Each row below holds a small network's activations on one input, seen along a few directions.
Each table varies a few parts of the input and shows all the possible inputs, shuffled.
A made-up example of a description, with smaller parts first: one of 2 separate values, together with either a single point or one of 11 places along a line or (one of 4 places along a line, together with one of 5 places around a ring).
Shared parts are said once, and a part with two or three values counts as separate values.

Other details of the inputs vary at random and push rows far along two fixed directions, the same in every table; ignore that.

Table:
x1: [ 26  21  46 -40   0   8   0  12  10  23 -18  -1  -6  29 -34  -1]
x2: [-25   0 -42  38  27 -35 -18 -17 -30 -10  25  -9 -20 -24  25   7]
x3: [-28 -70  15  25  56  43 -24 -15  -8  27 -38 -45  33 -13 -22  28]
x4: [-39 -70   3  19  43  35 -26   5   3  22 -19 -40  26 -30 -31  53]
x5: [  0   5  28 -62 -13   2   9  23  26  23   7   0  -9  16 -28  23]
x6: [ 13  14  27 -44  -8   6  -3  34  24  21  -3   8 -16  17 -46  20]
x7: [-10   8 -56  59  -6 -19  14   7 -21 -17  -2   8 -16 -40  42  -8]
x8: [ 20  78 -25 -39 -42 -61  18  -1 -16  -1  41  38 -51  22  10 -19]
x9: [-12  13 -35  39  15 -24 -16 -40 -54   0 -11  -5  -6 -12  13 -19]
x10: [-12   3 -30  39  38 -30 -13 -34 -40  -4   6  -9 -15   1  34 -17]
x11: [ 20   0  42 -33 -22  29  13   4  44 -14   1   4  19  36 -16 -10]
x12: [ 23  -9  50 -32 -32  23   3  23  22  -4   6  -3  24  26 -15 -26]
x13: [-24  -8 -36  53 -24 -25 -19  -2 -35 -34  23  15   8 -22  31 -14]
x14: [  5   1  31 -33 -32  24   7  24  53 -11  17  13  22  22 -16  19]
x15: [-23   7 -33  31  19 -22  -9 -40 -55  -4  -8  -5  -9  -9  26 -17]
x16: [-18 -65 -14  32  30  57 -16  14  32  -6 -33 -21  45 -43 -10  40]
x17: [ 39  -2  32 -36  -7  26  28   5  50  -4 -14  12  12  15  -7  -7]
x18: [ 47  74  -4 -15 -41 -37  53  -2  -4  -9  20  41 -43  11  44 -54]
Each input here is: one of 2 separate values, together with either one of 4 places along a line or one of 5 places along a line.
Question: Changing only the choice among 2 separate values turns x9 into x8. The same change can be made to x10. Which row results?
Answer: x2
Question: Which other rows does x11 become when the place on the line of 4 takes its other values? List them by row number.
Answer: x12, x17, x18
Question: Start at x7 and move only the place on the line of 4, one step at a time. The first step leads to x16. Which rows follow, in order?
Answer: x14, x13

Table:
x19: [-25  -1 -46  48  11 -25 -13  -7 -39 -13  11  -1 -14 -32  25  -3]
x20: [-16 -50  32  12  37  45 -27   3   6  13 -33 -35  38  -1 -41  20]
x21: [ 36  78 -12 -33 -32 -53  33 -10 -15   3  15  38 -47  22  28 -37]
x22: [ 24  76 -19 -30 -47 -54  25  11  -8  -9  35  38 -56  15  24 -15]
x23: [ 21   7  56 -75 -23   7  13  26  54  26  13   1   0  35 -26  15]
x24: [ 31  77 -23 -31 -41 -53  27  -2  -1  -7  36  37 -51  17  25 -16]
x25: [ 31  22  66 -77 -25  15  13  17  33  25  -1   0  -1  48 -37 -12]
x26: [-11   8 -46  56  28 -18  -9 -28 -43 -10 -13   4 -12 -29  26  -7]
x27: [ -9 -67  23  29   4  66   5  20  37 -17 -25 -12  56 -29 -23  12]
x28: [-13   1 -33  51  21 -21 -13 -35 -48 -14   1  -4  -8 -13  32 -11]
x29: [ 39  14  60 -67  -9  11  22  30  54  31  -1   2 -11  39 -25  -1]
x30: [-19   7 -57  46  23 -16  -5 -27 -38 -16  -4   4 -12 -30  24   5]
x31: [-20 -59  13   9  35  41 -16  16  24  21 -23 -35  31 -24 -32  34]
x32: [-32  -4 -42  49   4 -25 -29 -15 -52 -18  15   3   0 -16  11  -2]
x33: [-14 -61  22  10  40  44  -8   9   9  29 -43 -37  31 -16 -31  15]
x34: [ 27   5  46 -40 -46  35  31  38  75  -3   2  13  21  29  -3  -5]
x35: [-28  -4 -46  47   9 -24 -27 -30 -44 -20  11  -1   3 -17  12  -2]
x36: [-31  -4 -39  44   7 -27 -18 -14 -46 -15  13   0  -5 -23  26   0]
x37: [  0 -67  15  21   2  62 -12  24  37 -20 -28 -14  60 -24 -10  12]
x38: [ 33  14  65 -76 -24  14  22  17  38  32  -1  -1  -6  44 -24  -5]
x39: [-20 -59  15   5  43  47 -12  11  22  19 -27 -32  30 -17 -31  33]
x40: [-28  -1 -43  43  17 -19 -23 -36 -45 -25   5  -1  -2 -11  16  -6]
x41: [ 24  68  -8 -39 -33 -53  22 -17  -9 -13  42  33 -44  35  36 -25]
Question: What do these inputs look like to the network?
Answer: either one of 3 separate values or (one of 4 places along a line, together with one of 5 places along a line)
Question: Start at x25 and move only the place on the line of 4, one step at a time. The first step leads to x38. Which rows follow, in order?
Answer: x33, x21
Question: Which other rows does x20 become when the place on the line of 5 takes its other values? List them by row number.
Answer: x25, x32, x35, x40

Table:
x42: [-17 -10 -36  51   2  -7 -22 -23 -35 -44   9   7  11 -18  17  -7]
x43: [ 25  52   4 -18 -45 -31  36   5  -3  -9  21  30 -29  18  25 -34]
x44: [-19   5 -36  46  -4  -2   7 -23 -37 -21  -6   8   2 -26  23 -16]
x45: [-16   4 -37  53  32 -12 -20 -32 -48  -4 -21  -4  -4 -20   6  -1]
x46: [-39  -9 -36  46  26 -15 -22 -38 -43 -11   3 -11   2  -8  22   6]
x47: [ 12  56 -28 -27 -35 -42  16   9   0  -5  36  32 -42   9  14   5]
x48: [ 22 -18  35 -22   7  30  16  22  56  12  -6  -5  11   9 -13   6]
x49: [  8 -20  42 -44   5  16   1  14  23  28   0 -19   4  13 -28  11]
x50: [ 19 -21  38 -29  -6  26  13  28  41  19 -16  -4  12   6  -7  10]
x51: [-44 -64  12  33  47  36 -32  -3  -5  17 -24 -44  33 -12 -19  32]
x52: [ 22  48  -4 -18 -48 -36  12   7  -1 -12  32  26 -17  24  22 -34]
x53: [-27 -72  10  44  31  47 -35  12   1 -12 -19 -25  50 -27 -24  22]
x54: [-29   1 -53  47  12 -28 -13   0 -31 -11  11   3 -17 -40  18  14]
x55: [ 19  50  -8 -23 -50 -31  11  -3   1 -17  28  28 -16  24  18 -30]
x56: [ 17  -1  44 -27  11  20  -2  22  22  31 -23 -14  -1  19 -37   9]
x57: [ 13 -14  39 -42  10  18   1  22  21  29 -14 -14   0  13 -34   4]
x58: [ 11 -12  33 -48  10  20   3  11  22  26 -17  -8   6  14 -37  10]
x59: [ 30  49  -8 -28 -34 -25  27  -4   5 -12  15  29 -25  14  37 -20]
x60: [ 20 -11  28 -29   6  34  18  13  56   4 -11  -6  16  11 -16  11]
x61: [-26 -15 -39  36  24 -18 -16 -39 -48  -8   3 -10   2 -25  16   0]
Question: What do these inputs look like to the network?
Answer: one of 2 separate values, together with either a single point or one of 4 places along a line or one of 5 places along a line
Question: Changing only the choice among 2 separate values turns x59 into x50. The same change can be made to x58. Which row results?
Answer: x57
Question: Which other rows does x51 become when the choice among 2 separate values takes its other values? List them by row number.
Answer: x46
